A small network was shown many inputs. Here are its activations along a few directions, one row for each input.
Each table varies a few parts of the input and shows all the possible inputs, shuffled.
A made-up example of a description, with smaller parts first: one of 2 separate values, together with either a single point or one of 9 places around a ring or (one of 5 places around a ring, together with one of 6 places along a line).
Shared parts are said once, and a part with two or three values counts as separate values.

Other details of the inputs vary at random and push rows far along two fixed directions, the same in every table; ignore that.
These rows show it; all are for the same input, with only those details redrawn:
[ -4 -22 -22   4  12  25 -15  -2   2  -9  44 -10  10 -24 -32 -65]
[ -7 -11   5  10  -9 -10   3  -5   1   4  21  -2  -6  -4 -29 -70]
[  3  -3 -28  -6  17  23  11  47  19 -15  16 -14 -34 -26   0  16]
[  0 -23 -45  -5  29  54 -19  20  11 -20  52 -18   6 -44 -24 -33]
[ -8 -19  -1   9  -4   1  -6 -14  -1   0  34  -4   7 -12 -36 -86]
[  0  -1 -14  -3   6   7  15  35  14  -9  10  -9 -32 -16  -4  -2]
[  4  -4 -32  -9  20  30   9  49  20 -16  20 -14 -31 -30  -1  20]
[  1   4  -9  -3   3  -2  22  42  17  -7   1  -8 -43 -11   2  10]

A family of inputs:
R1: [  9   7 -36   7  14  47 -27  28  14 -14  29  -6 -18 -31 -12  25]
R2: [  2  14  32 -15 -24 -38  -7 -20  -3  20 -13  15  -4  40   9  13]
R3: [  4  19   0  -6  -4 -14  21  26   9   7 -32   0 -10  -9  22  56]
R4: [  4   3 -20 -33  16  14  -3  17   4  -4   4  -2  12 -15  21  57]
R5: [  1  22  46  11 -45 -70  19 -18  -2  24 -20  13  -6  21 -17 -52]
R6: [  4  -2 -30   4  16  45 -19  27  13 -14  30  -7 -30 -20  -8  14]
R7: [ -5  -4  17 -11  -3  -8 -10 -25  -9  11  -9   7   8  28  18  14]
R8: [ -1   5  21 -10  -5 -24  15  -1  -5   7 -19  13 -33  42  22  27]
R9: [  0  13  17  12 -22  -7 -19 -35 -13  12   1  16  21   6 -15 -19]
R10: [ -1   1 -11  18   5  11   8  21  11  -4 -12 -10 -11 -27   2   7]
R11: [  2   8  10  -9   2  -6  -6   3   5  10 -34   3  -6  22  37  73]
R12: [ 19  18 -28  18   7  26  16  34   2 -39  -4 -13  15 -32 -16  37]
R13: [ -7 -15   8 -18   5 -14  11 -11  -7   5   3   4   3  15   5 -22]
R14: [  5   3 -23 -21  18  35 -26   3  -2  -5  12   4  15  -6  17  67]
R15: [-10 -36 -10  -1  26  32 -37 -37 -11   0  24  -3  27  11   2 -31]
R16: [ -1   1  20 -37  -8 -44  21  12   8  14 -15   3 -17  31  20  22]
R17: [ 14   4 -16 -18  19   4  30  34  -1 -32 -15  -9   5   9  17  68]
R18: [  3   3 -14 -28  17   5   6  23   8   2 -15  -5   7  -9  33  72]
R19: [ -9  13  55  33 -37 -75  48  -5   0  22 -54   5 -41  33   8 -43]
R20: [ -8 -10   7  34  -6  15 -18 -34 -12   3  16   4   6  -1 -23 -65]
R21: [ 10   8 -29 -26  14  17  -7  38  20  -5  11  -9  -2 -30   8  52]
R22: [-11 -17   2  21  -2   5   1 -21  -8   2  17  -4  14 -17 -23 -77]
R23: [  8   6 -31 -17  16  31  -7  21   6  -8  12  -4  16 -37   2  41]
R24: [  0   8   7  14 -10   5 -24 -29 -10  10  -1   8  23  -2  -4  -5]
R25: [ -10   -8   22   23  -30  -27  -10  -43  -11   13   26    5   25   -4
  -50 -123]
R26: [  0  19  22  24 -20 -19  22   9  -1   4 -25  11 -48  22   1   8]
R27: [  1   5   6 -32   1 -11   1  16   8   6 -10   4 -25  32  27  59]
R28: [-11 -25   5 -21   2  -4 -15 -44 -18   9  25   5  49   7 -14 -58]
R29: [ -5 -19   4 -18   5   3 -21 -22  -6   5  25   5   0  29  -3 -26]
R30: [  7  17 -22  16   4  37  -6  26   6 -12   3   1 -25 -21  -3  40]
R31: [  5  18   0  10  -2 -14  18  30  14   4 -35  -5 -19 -14  21  48]
R32: [ -7  14  59   7 -39 -62   1 -53 -18  32 -35  24  10  51  10 -19]
R33: [ 13  17  25  -7 -21 -39  13 -23 -14  -7 -23   6  48  22  -5  11]
R34: [ 10  29  -2  13 -11   7  -4  12   1  -1 -11   9 -18  -6   4  45]
R35: [ -5  -5  10 -25   4 -21  17   3   1  10 -19   1   0  15  28  30]
R36: [ 14   4 -18  20  -1  23 -17 -21 -15 -28  21  -6  72 -32 -43 -31]
R37: [  4   4 -10  10  -7  23 -39 -19  -1   0  32   2  21 -13 -26 -27]
R38: [  5   3 -22   5  16  37 -29   5   6  -3  -3  -5  10 -17  14  51]
R39: [ -6 -12  -7  31   9  28 -20 -12  -2  -2   9  -4  -5  -7  -8 -28]
R40: [ -2 -17 -25 -16  33  41 -14  10   0  -9  11  -4  -7   4  25  49]
R41: [ -7  -9  -9  23   0  16  -9 -16  -7  -1  18  -5  25 -31 -26 -59]
R42: [ -5   1  26 -13 -14 -20  -5 -31 -13  13  -6  15   6  34   8  -1]
R43: [ -6 -14  10 -15  12 -20  20  10   6   8 -24  -4 -18  21  30  20]
R44: [ -9 -23 -17  -7  15  20  -3 -10  -9  -6  29  -3  15 -13 -14 -44]
R45: [ -3   9  27   6 -17 -22  16  -9  -7   8 -16  13 -32  32   4  -8]
R46: [  4  25  12   8 -15 -27  26  21   7   9 -35   1 -17  -7  15  32]
R47: [ -2   1  10 -13   8  -7   3   7   5   8 -32   1 -18  31  42  71]
R48: [  4  19  -4  26  -5  15   2  18   5  -2 -15   2 -29  -9   5  33]
R49: [ -6  -6  26 -27  -9 -48  27   7   5  14 -13   5 -28  38  13  -8]
R50: [ -5  -6   7  42  -9  13 -28 -36  -8   6   7   2  15  -6 -24 -58]
R51: [-10 -33 -30  -4  29  43 -15 -11  -7 -10  37 -11  27 -27 -10 -42]
R52: [  3   1 -28   0  19  33  17  40  10 -17  10  -9 -26 -33   2  24]
R53: [  9  18 -20  12   7  32 -15  18   7  -6  -5  -2  -8 -21  12  56]
R54: [  0   6  10   3 -11 -21  27  24  11   1  -4  -2 -38   2  -6 -18]
R55: [ 16   3 -26   5   8  30 -18 -12 -12 -28  19  -7  74 -32 -32   0]
R56: [  0   5  10   6  -6 -19   0  -7   3  12 -20   0  14  -9   8   2]
R57: [ -7  -5  23 -19  -1 -38  20   1   4  15 -36   0  -7  29  35  29]
R58: [ -9 -10  21   6  -4 -28  22  -4   2  11 -23  -2 -18  16  12 -27]
R59: [-10   1  46  20 -27 -45  10 -39 -16  20 -21  17 -18  45  -2 -53]
R60: [  5 -16 -13   6   9  17  -3 -23 -19 -29  26  -7  52  -8 -34 -52]
R61: [-13 -26  11 -13   6 -13   3 -28 -11  10   6   0  19  14   2 -48]
R62: [ -3  18  60 -20 -44 -94  28 -21  -4  36 -37  18  -6  54   8 -19]
R63: [  4  30  27   9 -30 -45  30   8   1  13 -31  10 -17   2   2   7]
R64: [ -2  -7 -16   3  23  29  -4  22   9  -7  -8  -7 -32   3  27  48]
R65: [ -3 -34 -40 -21  40  53 -46 -19  -1  -5  37 -14  66 -37   2  -1]
R66: [ -13  -22   27    1  -18  -34   -2  -43  -13   16   25    6   17   21
  -33 -115]
R67: [  9  26   2  -8 -11  -4  -6  22  12   5 -11   5 -26   6  13  60]
R68: [  2   7   2 -11   1  -5  13  31  12   0 -11   1 -53  24  17  40]
R69: [  1  19  11  15 -19 -20  28  15   1   2 -16   4 -23  -9  -7  -5]
R70: [ 10 -21 -60  13  36  76 -23   2 -11 -51  55 -19  61 -55 -43 -30]
R71: [  7 -13 -19 -20  16  20  -9 -14 -15 -26  17  -7  66  -3 -10  12]
R72: [  2  16  20  29 -18 -11 -10 -15   1  11 -26   5  -4   8   3   5]
Question: What do these inputs look like to the network?
Answer: one of 8 places around a ring, together with either a single point or (one of 2 separate values, together with one of 4 places along a line)
Question: The inputs of R55 and R36 match in every part but the place on the ring of 8. If R21 is changed in the same way as R55 into R36, which row does it become?
Answer: R5
Question: The inputs of R65 and R31 match in every part but the place on the ring of 8. If R4 is changed in the same way as R65 into R31, which row does it become?
Answer: R63
Question: Change only the place on the ring of 8 in R6. List by row number the other rows that result.
Answer: R1, R2, R27, R29, R37, R67, R68
Question: Change only the choice among 2 separate values in R47. List by row number the other rows that result.
Answer: R57
Question: Change only the place on the line of 4 in R51. List by row number the other rows that result.
Answer: R44, R58, R66
Question: List by row number the other rows that have the place on the ring of 8 in common with R26.
Answer: R6, R19, R20, R22, R39, R52, R54, R70
Question: Change only the place on the ring of 8 in R9. List by row number the other rows that result.
Answer: R8, R14, R26, R30, R34, R42, R45

A family of inputs:
R73: [ -5  20  61  34 -43 -76  49 -10  -6  17 -55  12 -43  46   2 -38]
R74: [ -2 -23 -45   2  31  67 -32   7   3 -19  53 -11   4 -33 -20 -21]
R75: [ 10  33   4  13 -11  -8  18  40  14  -2 -34   2 -45  -1  19  74]
R76: [ -4 -26 -37 -21  29  49 -38  -5   3  -4  48  -8  27 -30  -9 -15]
R77: [ -2   2  -5   4   4  11  -2  19  10   5  -2   0 -36   2  10  22]
R78: [  0 -12 -20  24   3  39 -34 -29 -12 -14  45  -2  39 -28 -46 -69]
R79: [ 15  16 -37 -22  20  26  15  62  20 -21  -2 -12 -17 -31  16  89]
R80: [  3  11  -7   0  11   5  16  33  12  -1 -32  -5 -31  -3  36  72]
R81: [  4  29  44  18 -45 -66  38   0  -2   9 -33  11 -22  25 -13 -26]
R82: [ -5   3  32  23 -32 -26 -24 -62 -19  19   6  14  40  12 -30 -79]
R83: [  5   3 -35 -20  30  42  -8  49  21  -7   1  -8 -39 -17  33  93]
R84: [ -2  -6  18 -16   2 -18   3 -24 -13   5 -21   5  25  33  24  25]
R85: [ -2  -5  18 -29  -1 -18  -7 -22  -8  11  -8  10   9  41  21  24]
R86: [ -1 -14 -17   0   5  26 -39 -37 -11   0  41  -1  63 -29 -33 -55]
R87: [ -4  -8   2  -1  -4  -6   4  -1   0   0  20  -1  -8   2 -18 -46]
R88: [ -5  10  42  -7 -30 -65  34  -1   2  20 -24  11 -32  36   3 -25]
R89: [ -7  -3  20  27 -11 -14   2 -24  -7   8 -14   3  -1   7  -5 -40]
R90: [  5  -6  -6 -18   7  14 -30 -34 -16  -4  14   5  57   8  -2  12]
R91: [ -1  -1   5  -5   0 -21  28  15   3  -2 -16  -5  -5   1   7   1]
R92: [ -5 -18 -13  -4  15  18 -12 -14  -4   0  14  -6  30 -18  -3 -22]
R93: [  3  -4 -24  -3  20  20  19  36  10 -20   0 -14 -15 -22   7  24]
Question: What do these inputs look like to the network?
Answer: one of 3 separate values, together with either a single point or one of 6 places around a ring
Question: The inputs of R86 and R92 match in every part but the choice among 3 separate values. If R75 is changed in the same way as R86 into R92, which row does it become?
Answer: R89
Question: Change only the place on the ring of 6 in R88. List by row number the other rows that result.
Answer: R74, R76, R77, R83, R87
Question: Change only the choice among 3 separate values in R80. List by row number the other rows that result.
Answer: R82, R83

A family of inputs:
R94: [ -4  -8  -9 -33  25   5  18  37  14   4 -17  -5 -42  14  48  72]
R95: [-16 -48   0 -13  22  16 -25 -51 -16   3  31  -3  41  16  -7 -73]
R96: [  5  16  28  -5 -16 -50  42   6  -5  -2 -46   2   7  25  17  27]
R97: [  2   5  -9  34 -15  -1  20  20   6 -15  26  -9 -10 -40 -54 -89]
R98: [  3  -8 -67  47  29  93 -25  39  14 -35  56 -22 -13 -85 -45 -35]
R99: [ -1 -15  -7  -8   0   9 -34 -47 -16   1  35   0  77 -18 -32 -65]
R100: [ -2  22  63  24 -55 -59 -17 -71 -24  30 -18  31  21  51 -22 -57]
R101: [   5    8  -46   -7   31   35   47  120   46  -22   -1  -23 -121  -36
   25   79]
R102: [  5  38  43  19 -25 -54  52  26   4   6 -88   9 -52  40  48  90]
R103: [  2  16  23 -38  -9 -39  20  27  11  18 -30  13 -60  54  42  81]
R104: [  1 -23 -56   5  38  93 -72 -24  -5 -15  55 -10  63 -54 -17  -2]
R105: [ 11  -6 -66  -4  53  90 -34  33  10 -28  16 -18  15 -51  23  93]
R106: [-18  -8  69  -5 -39 -81  11 -55 -12  44 -22  19 -10  65   4 -74]
R107: [  7   6   4 -16 -15 -10 -24 -34 -15   0  24  11  54   4 -27 -25]
R108: [  0   7  31  -1 -23 -46  19 -26 -12  10 -22   5  31  16  -3 -24]
Question: What do these inputs look like to the network?
Answer: one of 3 separate values, together with either a single point or one of 4 places along a line
Question: A walk changes only the place on the line of 4. It starts at R95 and steps to R94. List the rest of the walk in order.
Answer: R106, R103
Question: Change only the choice among 3 separate values in R107. List by row number the other rows that result.
Answer: R100, R103
